These are the activations of a small neural network, seen along a few directions. Each row is one input.
In each table, some parts of the input vary, and every possible input appears once, in random order.
Descriptions start from the smaller parts, as in this example, which fits no table here: one of 5 places around a ring, together with either a single point or one of 9 places around a ring or (one of 3 separate values, together with one of 6 places along a line).
Shared parts are said once, and a part with two or three values counts as separate values.
(in the rows, 128 means zero)

Table:
x1: [130 115 153  96 111 100  73 118 133 114 122  64 100  81 139 108]
x2: [104 100 105 132 172 173 104 114 142 134  35 183 124  94  44  93]
x3: [132 146 137 133 117 123 155 140 128 131 177 135 147 149 147 139]
x4: [116 104  57 147 179 207 182 128 118 156  71 227 147 156  82 152]
x5: [128 151 130 124 113 129 162 136 124 127 160 143 141 140 151 136]
x6: [121 135 146 139 126 104 101 126 137 119 113 111 118 120 114 107]
x7: [102 107  78 138 186 192 147 130 134 154  82 215 153 131  52 115]
x8: [150 137 119 150 121 134 182 135 113 136 174 142 149 183 168 175]
x9: [136 145 143 131 113 121 156 139 129 129 185 131 148 149 152 143]
x10: [101  71  95 110 183 162  55 114 144 144  36 145 113  75  36  84]
x11: [120 152 118 126 122 133 159 137 122 131 144 152 138 139 140 129]
x12: [123 111 141 108 128  97  62 122 135 123 115  71 102  89 119 101]
x13: [143 143 106 142 122 143 187 133 108 135 149 155 141 174 167 168]
x14: [146 137 112 151 125 136 180 136 112 138 166 146 147 182 163 172]
x15: [124 147 125 135 126 126 152 140 126 134 160 144 145 148 136 132]
x16: [153 136 125 149 116 132 183 135 114 134 182 138 150 183 173 179]
x17: [127 116 147  97 115 102  71 119 132 116 114  69  99  81 133 104]
x18: [134 114 160  95 107  98  74 118 133 112 130  60 102  81 144 111]
x19: [138 139 100 154 134 139 178 138 111 141 149 155 145 181 153 165]
x20: [125 140 151 128 113 108 110 124 134 112 113 110 114 111 128 110]
x21: [132 138 164 126 104 105 113 122 136 109 129 101 116 112 139 117]
x22: [128 134 158 137 117 100 104 126 138 115 130 102 120 120 124 115]
x23: [120 117 134  99 124 105  68 120 131 120  97  78  96  80 123  97]
x24: [136 137 170 125  99 103 114 122 136 107 138  97 117 113 144 121]
Changing only one part turns x1 into x3. The same change can be made to x12. Which row results?
> x15
What do these inputs look like to the network?
> one of 4 places along a line, together with either a single point or one of 5 places along a line
List by row number the other rows that have the place on the line of 4 in common with x22.
> x2, x6, x20, x21, x24
Which other rows does x13 become when the place on the line of 5 takes its other values? List them by row number.
> x8, x14, x16, x19

Table:
x25: [115 153 173 121 104  96 108 129 146 108 142 113 123  96 122  94]
x26: [138  98 108  94 130 121  93 122 115 137 127  85 108 107 153 137]
x27: [115 152 169 111 108 101 105 131 145 112 149 110 128  95 121  89]
x28: [114 116 113 134 153 147 113 123 134 133  81 154 126 118  84 108]
x29: [109 117 105 114 154 150 113 127 134 138  95 158 130 100  87 103]
x30: [148  92 120 127 133 115  91 118 120 132 115  79 105 127 145 148]
x31: [138  99 113 102 126 119  96 121 117 132 120  84 103 108 153 141]
x32: [145  98 117 114 128 121  94 119 117 131 112  77 105 123 150 142]
x33: [133 188 142 161  96 126 222 153 124 126 205 176 169 194 172 160]
x34: [115 108 118 144 156 147 112 123 137 133  83 148 126 125  78 115]
x35: [121 153 176 132 106  98 106 127 145 107 134 105 126 111 118  94]
x36: [123 147 179 145 111  91 103 126 147 107 137 107 126 116 113 101]
x37: [109 115 111 121 149 153 117 126 136 133  88 154 125 103  86 107]
x38: [135 147  88 157 142 187 232 139 113 148 148 227 174 195 135 172]
x39: [160 135  87 144 123 149 214 135  90 145 184 143 146 202 204 208]
Changing only one part turns x36 into x34. The same change can be made to x35. Which row results?
> x28
What do these inputs look like to the network?
> one of 3 separate values, together with either a single point or one of 4 places along a line
Which other rows does x38 become when the choice among 3 separate values takes its other values? List them by row number.
> x33, x39
